These are the activations of a small neural network, seen along a few directions. Each row is one input.
Each table varies a few parts of the input and shows all the possible inputs, shuffled.
A made-up example of a description, with smaller parts first: one of 6 places along a line, together with either a single point or one of 9 places around a ring or (one of 2 separate values, together with one of 5 places around a ring).
Shared parts are said once, and a part with two or three values counts as separate values.
In the rows, 128 means zero.

Other details of the inputs vary at random and push rows far along two fixed directions, the same in every table; ignore that.

Rows:
row 1: [139 132 138 133 191 134 150 158  88 132 109 123 148 132 157]
row 2: [ 96 185 125 160 134 165 148 108 152 137 189 126 145 156  65]
row 3: [113 143 109 129  89 140 112 104 158 128 164 127 120 141  83]
row 4: [139 127 131 131 180 133 147 156  94 130 113 130 144 129 150]
row 5: [138 126 139 128 137 125 141 127 126 126 112 136 119 113 143]
row 6: [107 183 128 151 181 167 177 120 128 129 181 105 180 142  85]
row 7: [129 163 135 140 187 155 173 135 118 120 144 109 163 133 110]
row 8: [134  93 119 106  85 107 107 119 145 121 112 135 101 116 135]
row 9: [149  87 137 112 124  94 103 151  99 131  76 136 107 115 188]
row 10: [143  97 118 108 116 110 106 146 114 129 102 128 122 121 148]
row 11: [151  78 135 107 109  92  96 153 106 131  72 142  99 111 188]
row 12: [164 124 141 119 225 135 185 161  85 109  89 111 154 106 169]
row 13: [125 143 127 132 161 140 131 147 104 134 137 108 157 139 127]
row 14: [118 159 127 147 160 155 155 125 131 131 158 128 139 141 102]
row 15: [170  89 142 100 147 101 141 146 106 112  61 127 117  87 188]
row 16: [116 141 134 142 137 132 114 135 112 141 145 123 137 145 129]
row 17: [ 88 174 124 157 113 158 139 100 160 137 191 133 138 156  63]
row 18: [122 114 121 126  98 119 119 118 148 130 135 143 106 130 126]
row 19: [106 127 111 125  63 119  71 115 145 144 155 122 118 149 102]
row 20: [120 129 119 130 132 131 118 137 123 137 136 137 128 141 122]
row 21: [143 100 139 120 126 107 137 134 128 120  96 143 111 113 161]
row 22: [115 125 122 138  66 126  80 106 156 133 133 117 116 131 113]
row 23: [109 175 122 154 154 164 155 115 137 131 178 127 144 150  82]
row 24: [149 109 130 114 169 121 157 145 110 114 103 121 138 112 158]
row 25: [164 135 158 130 236 136 198 156  76 110  83 124 153 100 182]
row 26: [124 117 126 127 112 123 127 119 140 127 130 143 108 127 126]
row 27: [118 149 120 133 151 145 128 138 114 136 149 111 156 147 111]
row 28: [157  65 134  89  84  82 105 128 131 114  64 141  90  87 180]
row 29: [140 105 131 112 120 110 132 131 133 117 105 128 124 114 146]
row 30: [121 158 143 145 183 150 176 127 116 126 143 126 154 126 121]
row 31: [ 90 176 122 156 117 158 141 100 157 140 194 130 145 150  71]
row 32: [118 114 119 123  35 111  83  97 173 131 134 154  80 132 106]
row 33: [113 131 113 123  48 125  91  95 173 129 154 134 104 138  84]
row 34: [119 147 131 133 146 142 152 121 133 122 145 118 148 133 105]
row 35: [135 128 145 148 150 132 130 134 114 127 102 120 132 120 157]
row 36: [112 103 115 115  31 100  48 113 150 142 138 129  97 139 118]
row 37: [132 130 126 120 108 127 123 113 140 123 128 127 123 119 119]
row 38: [135  81 108  97  61  95  71 131 140 131 103 140  95 123 141]
Each input here is: one of 2 separate values, together with either a single point or one of 6 places along a line or (one of 3 separate values, together with one of 4 places along a line).
Question: Changing only the choice among 2 separate values turns row 26 into row 8. The same change can be made to row 20. Which row results?
Answer: row 38
Question: Start at row 38 and move only the place on the line of 6, one step at a time. The first step leads to row 10. Which rows follow, in order?
Answer: row 27, row 13, row 19, row 36
Question: Change only the choice among 2 separate values in row 22. List by row number the other rows that result.
Answer: row 35
Question: Change only the choice among 3 separate values in row 5. List by row number the other rows that result.
Answer: row 2, row 14

Rows:
row 39: [138 101 139 129 142 119 132 135 124 116  90 103 139 111 169]
row 40: [120 102 117 135  62 121  82 108 160 129 120 144  78 134 128]
row 41: [139  88 114 107 103 113 128 128 145 119 114 146 103 111 140]
row 42: [144  77 145 117 108  92 121 125 135 119  77 119 119  94 177]
row 43: [118 150 135 130  77 127 113  96 158 141 144 153 108 122 103]
row 44: [139  93 104 110 114 116 109 140 129 131 116 136 115 128 144]
row 45: [131 164 162 152 240 152 207 140  88 119 131 133 163 122 150]
row 46: [ 91 164 111 160 122 164 131 116 166 133 186 126 137 171  65]
row 47: [ 92 167 110 137 121 152 156 100 160 141 206 140 142 148  64]
row 48: [149 156 131 131 239 156 184 161  74 114 121  98 190 131 132]
row 49: [ 96 146 121 140 117 135 116 135 128 149 170 133 137 167  97]
row 50: [144  84 144 105 112  90 138 136 131 119  86 160  98 111 173]
row 51: [126 166 129 152 146 160 136 124 133 131 135 120 134 134 106]
row 52: [151 100 129 103 195 113 151 173  75 133  98 129 144 116 180]
row 53: [154  72 113 100 120 108 121 144 132 115  84 138  98 108 167]
row 54: [140 110 130  92 103 106 134 115 132 118 111 143 116 108 133]
row 55: [160  88 128  94 120 101 131 132 124 106  78 133 111  96 153]
row 56: [104 165 146 151 201 152 158 143  90 142 161  89 200 143 127]
row 57: [136 158 133 135 145 148 151 117 132 119 145 113 140 126 104]
row 58: [109 182 111 147 114 162 112 112 141 134 187 106 148 159  68]
row 59: [162 113 133 109 198 129 164 157  95 101  78 110 145 105 160]
row 60: [135 103 121  92  97 102  94 140 110 130 111 133 121 124 138]
row 61: [138 145 137 148 234 151 178 168  89 122 123 116 174 147 145]
row 62: [107 180 112 149 109 163 117 101 162 130 186 105 135 153  57]
row 63: [134  98 131 126 108 112 131 132 145 119 107 147 104 125 141]
row 64: [146 103 144 131 183 114 144 157  90 117  81  97 160 108 189]
row 65: [104 188 128 137 107 153 141  91 154 134 195 124 138 144  65]
row 66: [116 105 113 139  62 110  71 114 148 138 127 143  84 140 125]
row 67: [127 117 119 104  45 104  59 116 139 143 137 132  98 134 118]
row 68: [ 78 173 133 154 108 146 144  89 160 139 197 111 163 143  76]
row 69: [131 155 140 136 163 134 130 152  87 142 121 125 142 126 142]
row 70: [129 121 115 128  48 117  60 113 153 144 119 143  93 130 119]
row 71: [129  90 134 118  89  95  78 136 114 139 104 150  90 124 165]
row 72: [121 132 132 150 125 140 136 112 140 128 136 140 114 133 120]
row 73: [144 122 136 129 103 121 121 122 136 124  97 141 100 104 141]
Question: Changing only one part turns row 70 into row 43. The same change can be made to row 48. Which row results?
Answer: row 54
Question: Describe the family of inputs behind these rows.
Answer: one of 5 places along a line, together with either a single point or one of 6 places around a ring
Question: Start at row 49 and move only the place on the line of 5, one step at a time. The first step leads to row 61. Which rows follow, in order?
Answer: row 46, row 63, row 50
Question: List by row number the other rows that have the place on the line of 5 in common with row 71.
Answer: row 49, row 52, row 56, row 60, row 67, row 69

Rows:
row 74: [133 104  83  84  40 112  55 127 153 139 138 152  79 141  92]
row 75: [122 176 109 142 105 164 108  99 152 123 171  89 149 145  63]
row 76: [ 93 167 117 149 156 156 185 121 153 132 198 147 150 164  63]
row 77: [139  38  87  89  38  89  66 127 166 122  97 152  67 118 147]
row 78: [102  95 102 113  50 111 118  97 190 134 160 169  81 131 103]
row 79: [120  69 146 129  27  74  69 111 160 135  80 176  52 120 176]
row 80: [160 126 148 103 109 114 137 108 126 113  85 137 112  84 145]
row 81: [114  96 130  88  33  84  72 105 148 129 133  95 148 107 132]
row 82: [143  88 133  74 206  92 172 182  58 121 106 108 189 111 189]
row 83: [150 129 132 143 198 149 165 135 114 103 100  82 167 106 150]
row 84: [173  89 120 106 229 124 182 190  85 103  70 122 151 124 182]
row 85: [144  89 112  78  46  87  98 120 147 135 111 187  63 110 129]
row 86: [ 76 206 103 173 105 194 125  87 183 129 220  81 174 176   6]
row 87: [112 140 124 172 157 153 122 143 121 144 144 117 142 149 131]
row 88: [122 130 168 131 218 111 151 175  44 143 111  94 200 123 199]
row 89: [115 176 152 165 206 167 213 106 136 112 155 103 176 112 107]
row 90: [116 179 153 160 150 147 137 124 107 151 146 153 129 137 124]
row 91: [168  93 157 143 231 116 150 190  58 118  40 116 141 120 224]
row 92: [139 158 134 147 171 147 109 155  86 146 116 123 135 142 141]
row 93: [156  93 176 147 228 111 189 164  73 120  54 145 128  91 237]
row 94: [140  91 121 123  51  96  36 133 129 144  91 142  69 134 158]
row 95: [108 230 110 153 157 202 142 106 136 133 200  79 185 156  28]
row 96: [ 99 170 136 157 102 153 155  84 183 116 176 118 141 136  69]
row 97: [119 179 140 141 117 153 152  91 160 121 169 116 135 123  77]
row 98: [107 160 112 122 132 146 158 113 146 132 186 151 121 150  74]
row 99: [125 133 155 148 124 118 119 123 114 139 119 155 100 126 154]
row 100: [164  53  96  75  68  86  71 143 127 119  81 148  71 119 154]
Question: Describe the family of inputs behind these rows.
Answer: one of 3 separate values, together with either a single point or (one of 2 separate values, together with one of 4 places along a line)
Question: Change only the choice among 3 separate values in row 90. List by row number the other rows that result.
Answer: row 80, row 85

Rows:
row 101: [ 81 147 100 137  30 137  63  89 180 146 197 109 128 161  62]
row 102: [124 146 131 129 133 142 158 107 151 122 134 128 131 112 105]
row 103: [150  80 123  95  70  88  70 137 130 126  75 131  95 118 157]
row 104: [144  83 123  95  83  99 121 108 154 119  96 153  79  91 150]
row 105: [109 131 112 135  88 133  90 116 144 135 156 109 138 137 102]
row 106: [ 97 145 108 132 117 142 121 128 140 141 178 117 150 162  88]
row 107: [131 146 121 137 151 144 120 135 120 130 139  99 152 141 116]
row 108: [133 100 105 114  95 119  94 141 132 133 119 138 105 137 129]
row 109: [112 112 126 117  39 100  75 109 153 145 137 146  96 131 129]
row 110: [156 122 131 119 213 136 157 166  70 119  97 116 148 121 164]
row 111: [109 164 130 144 133 152 167  98 158 119 179 131 128 139  74]
row 112: [121 157 131 141 132 137 122 128 125 142 149 132 133 143 115]
row 113: [133 126 140 132 126 119 112 136 121 131 105 131 121 131 144]
row 114: [127 156 133 137 178 150 189 111 130 109 147 135 146 126 108]
row 115: [130  69 127 106  62  83  85 133 140 134  92 154  84 121 171]
row 116: [153  79 134 105  93  95 140 124 154 108  87 154  79 103 155]
row 117: [ 87 160 125 147 115 143 121 109 138 145 186 128 138 157  90]
row 118: [104 169 137 160 162 156 146 123 121 137 163 103 165 145 115]
row 119: [134 165 145 138 171 149 192 120 133 114 150 126 143 121 106]
row 120: [126  84 111 119  39 101  66 123 156 141 110 163  67 133 139]
row 121: [128 143 130 131 211 145 163 153  83 126 140 108 174 133 132]
row 122: [119 154 132 138 122 144 159  99 156 112 143 135 135 128  91]
row 123: [162  87 147  97 171  98 138 166  80 114  57 111 143 103 197]
row 124: [146  87 143 116 151 100 127 148  94 126  83 141 116 106 186]
row 125: [148  85 140 104  58  91 116 107 165 108  83 147  75  98 143]
row 126: [155 132 132 115 183 126 142 160  88 125 106 115 150 123 154]
row 127: [ 99 153 109 132  84 138  97 114 145 144 185 122 142 149  76]
row 128: [ 97 155 116 139 107 146 108 118 140 139 173 111 156 152  74]
row 129: [137 117 126 119 151 132 168 127 143 120 117 142 121 107 134]
row 130: [123 165 122 137 198 155 152 145  99 130 158 107 167 151 107]
row 131: [102 168 121 165 113 161 110 110 143 143 171 118 132 152  89]
row 132: [146  96 123 107  97 110  89 140 119 125  86 127 107 120 148]
row 133: [134 120 133 127 139 118 118 136 113 133 114 139 114 131 148]
row 134: [144 103 130 117  87 106  92 133 123 135  96 150  89 115 160]
row 135: [130 165 133 132 175 155 185 118 133 124 150 127 150 111 108]
row 136: [151 136 149 145 206 134 155 153  89 123  95 110 151 120 173]
row 137: [122 163 128 147 186 161 201 119 138 112 157 135 156 137  97]
row 138: [148 129 153 133 204 126 166 159  77 127 100 126 156 109 176]
row 139: [120 138 109 130 138 138 120 141 129 136 151 122 141 155 104]
row 140: [135 160 137 144 200 160 194 121 127 116 133 108 159 106 125]
row 141: [139  65 111  98  74  88  83 143 132 129  95 142  98 118 158]
row 142: [116 152 145 151 172 144 149 137 106 133 135 118 161 134 126]
row 143: [144 123 120 115 125 126 111 143 110 132 118 126 125 126 135]
row 144: [131 118 138 139 181 128 155 155 100 131 115 134 144 127 157]
row 145: [102 162 120 135 164 151 143 130 113 135 178 105 168 155  95]
row 146: [ 79 145 111 156  26 136  63  84 182 151 189 129 112 152  70]
row 147: [168  94 152 116 141 107 159 129 130  98  71 126 104  86 177]
row 148: [104 161 117 150  82 154 132  76 185 119 177 130 127 137  67]
row 149: [127 160 131 135 140 146 171 105 145 116 152 138 140 124  98]
row 150: [157  93 137  94 142  97 124 156  93 123  82 121 133 107 184]
row 151: [107 134  98 135  44 138  61 103 164 141 162 118 108 149  82]
row 152: [156  94 160 114 171  99 144 159  84 119  56 125 133 102 205]
row 153: [142 100 130 120 120 112 107 137 111 131  96 147  95 120 162]
row 154: [124 150 131 149 182 145 152 148 112 136 140 131 146 149 128]
row 155: [139  92 132 119  67 101  77 128 134 131  83 147  82 117 156]
Question: Describe the family of inputs behind these rows.
Answer: one of 5 places along a line, together with either one of 3 separate values or (one of 2 separate values, together with one of 4 places along a line)
Question: Changing only the place on the line of 5 turns row 110 into row 108. The same change can be made to row 130. Which row results?
Answer: row 139
Question: Changing only the place on the line of 5 turns row 109 into row 118. The same change can be made to row 135. Which row results?
Answer: row 140
Question: Change only the place on the line of 5 in row 145. List by row number the other rows that result.
Answer: row 101, row 106, row 123, row 150
Question: Change only the choice among 3 separate values in row 129. List by row number the other rows that result.
Answer: row 116, row 137
Question: Change only the choice among 2 separate values in row 146. List by row number the other rows that result.
Answer: row 105
